A small network was shown many inputs. Here are its activations along a few directions, one row for each input.
In each table, some parts of the input vary, and every possible input appears once, in random order.
A made-up example of a description, with smaller parts first: one of 6 places along a line, together with either a single point or one of 9 places around a ring or (one of 2 separate values, together with one of 8 places around a ring).
Shared parts are said once, and a part with two or three values counts as separate values.

Other details of the inputs shift rows strongly along two fixed directions, in all tables alike. That doesn't count.

Table:
x1: [ -1   3 -53 -33  -9   6  -4 -21 -16  55 -43 -40  -9 -64]
x2: [-14   1 -45 -24  -6  11  22 -24  -8  68 -10 -18 -20 -52]
x3: [ 40 -44  -5 -20 -17  -9  34  -8  11 -33  27   8   8  10]
x4: [-34  24  27  32  22 -20 -50  42 -18  24  -1   6  15  -2]
x5: [  6   8  29  12   6  14 -14   7  -2 -68  -1   8   4  39]
x6: [ 43 -50 -20 -15 -12  -5  38 -10  18 -18  33   7  -6   8]
x7: [-24  20  15  26  10 -20 -56  31 -19  29  -7   1   3 -23]
x8: [-45  28  18  41  25  -4 -41  33  -4  46 -18  15  11 -12]
x9: [ 44 -29 -16 -45 -26  13  68 -46  16 -44  22  -5 -31  20]
x10: [  1  -9  51  29   8   6  -2  25  19 -44  39  43   2  47]
x11: [-45  36  12  18   9  -4 -50  17 -21  23 -20  -9   3  -7]
x12: [-43  55  13  22  21  11 -59  18 -18  26 -34 -15  -4 -18]
x13: [-13  22  45  31   5   8  -4   9   7 -57  24  21  -3  51]
x14: [ -3 -12 -50 -20  -4  -9  16 -21  -8  54 -12 -35  -4 -41]
x15: [ 14 -24 -40 -18 -13 -20  -7  -2 -13  49 -11 -19   2 -57]
x16: [ 30 -32 -25 -32 -30  -6  36 -36   6 -25  12 -10 -32  -6]
x17: [ 43 -25 -19 -48 -39  21  53 -42  13 -35  15  -1 -29   7]
x18: [ 45 -50 -13 -28 -21  -7  31 -11   3 -27  19   9  -1   6]
x19: [  5  24  44  15   9  32   7   8  10 -74   8  14   7  62]
x20: [-33  31   9  16  14   6 -52  18 -21  12 -27 -10  20  -2]
x21: [  0  -4 -42 -23  -4  14  23 -29  -9  59 -19 -23  -5 -44]
x22: [  7 -10  46  29   6  -2  -1  26  16 -46  35  28  -4  44]
x23: [-30  29  22  23  15 -10 -51  25  -8  28 -27   9   9  -4]
x24: [ 32 -17 -17 -40 -20  11  61 -41  18 -31  21  -1 -33  14]
x25: [ 11 -25  -4 -14 -13   6  46 -25   9 -26  31  16 -24  15]
x26: [-32  49  16  25  20  19 -33  20  -9  20 -27 -11  17   1]
x27: [-28  33   8  40  29  -2 -46  35  -2  33 -25   0  27 -11]
x28: [ 27 -23  -6 -19 -15 -15  36 -20  21  -8  17   5  -9   6]
x29: [  8  -8  47  39  17  12  -8  27   9 -53  31  40  20  52]
x30: [ 13   4  39  19   8   6 -11  14   8 -60  -2  27  19  41]
x31: [ -4 -14 -36 -23  -6 -25   5 -14  -3  64 -14 -20  -6 -45]
x32: [-47  37  13  22  21 -10 -40  18 -20  16 -13 -11   5   2]
x33: [  1 -25 -37 -16  -7 -21   5   6  -7  57  -2 -22  10 -38]
x34: [-22   0 -55 -26  -5 -23  10 -19 -12  75 -12 -36 -18 -52]
x35: [ 24   4  42  21   2  12 -11  15  13 -70  -4  25  18  38]
x36: [ -3  -9 -41 -18  -1 -19   2  -6  -6  63 -26 -22  15 -54]
x37: [ -9   5 -46 -27  -7   2  22 -24  -5  65 -14 -30 -22 -47]
x38: [ 43 -29 -28 -48 -25  20  50 -42   5 -31  -2 -11 -18   1]
x39: [ 42 -33 -18 -23 -18  -6  50 -22  24 -25  15   7   1   9]
x40: [ -7 -18 -37 -18 -10 -30   2   2  -6  74   3 -19  -7 -48]
x41: [-46  41  15  24  24  -3 -48  24 -24  15 -23 -13  26  -2]
x42: [ 40 -39 -12  -7 -13   8  47 -20  20 -22  19  19   5  10]
x43: [-33  22  20  25  14 -17 -61  37 -20  35 -11   6  10 -11]
x44: [ -2  13  43  33  14   4  -9  19  21 -42  16  33   1  44]
x45: [ 12   5  46  20   0   3 -12  14  14 -58   1  28  -2  40]
x46: [-36  50  15  17  22  18 -39  18 -18  15 -32 -18  20  -5]
x47: [  2  16  41  23  13  11  -2   5   5 -77  22  16  14  64]
x48: [ 24 -32 -12 -15 -12  14  47 -31   9 -30  28   7  -5  11]
Each input here is: one of 2 separate values, together with one of 4 places along a line, together with one of 6 places along a line.
Q: The inputs of x39 and x28 match in every part but the choice among 2 separate values. If x3 is changed in the same way as x39 into x28, which row does it become?
A: x4
Q: The inputs of x22 and x6 match in every part but the choice among 2 separate values. If x12 is changed in the same way as x22 into x6, which row does it become?
A: x1
Q: Change only the place on the line of 6 in x17. List by row number the other rows that result.
A: x2, x9, x12, x24, x37
Q: Change only the choice among 2 separate values in x43. List by row number the other rows that result.
A: x18
Q: Change only the place on the line of 4 in x2. List by row number the other rows that result.
A: x8, x10, x25

Table:
x49: [ 15 -10 -42 -37 -15   6  28 -36  -7  22 -21 -25   5 -25]
x50: [-14 -16 -39  -8   3 -33 -38  21 -22  77 -15 -20  17 -65]
x51: [  3  -7  22  27   7 -21 -31  24  -1   3  -1  14  15  -2]
x52: [ 31 -14   1 -21 -18  10  20 -15  12 -24   1  -2 -13  10]
x53: [ 23   0  -6 -21 -13   5  18 -27   1 -34 -10   0 -13   6]
x54: [ -1   2  26   0  -5  -9  13   4  10 -21  21  12 -15  24]
x55: [-12  24  17  10   6  15 -17   9 -13 -48  -5  -3   7  24]
x56: [-28  13  -2   8   5   1 -17  -1  -4  31 -12   2 -14 -16]
x57: [ 16  -6   0  -8   0  10   1  -4  -6 -25   2  -8  -9   6]
x58: [ 16 -19 -42 -26  -1  11  36 -25   4  36 -15 -22  -2 -41]
x59: [-15  20  31  22  16   6  -1  20  11 -10  18  24   9  44]
x60: [-34  18  16  48  32 -17 -57  47 -11  47 -25   3  42 -11]
x61: [-20  20  30  19   6  -3 -18  20   3 -13  19  15  -2  27]
x62: [  8  -7  -6  -2 -16   4  22 -18   7 -25  25   4 -19  -1]
x63: [ 14 -17  -6 -10  -8  14  40 -21  15 -15  15   6  -9  19]
Q: Describe the family of inputs behind these rows.
A: one of 3 separate values, together with either a single point or one of 4 places along a line
Q: The inputs of x62 and x63 match in every part but the choice among 3 separate values. If x57 is changed in the same way as x62 into x63, which row does it become?
A: x58
Q: Start at x54 and move only the place on the line of 4, one step at a time. The first step leads to x56. Which rows follow, in order?
A: x52, x53
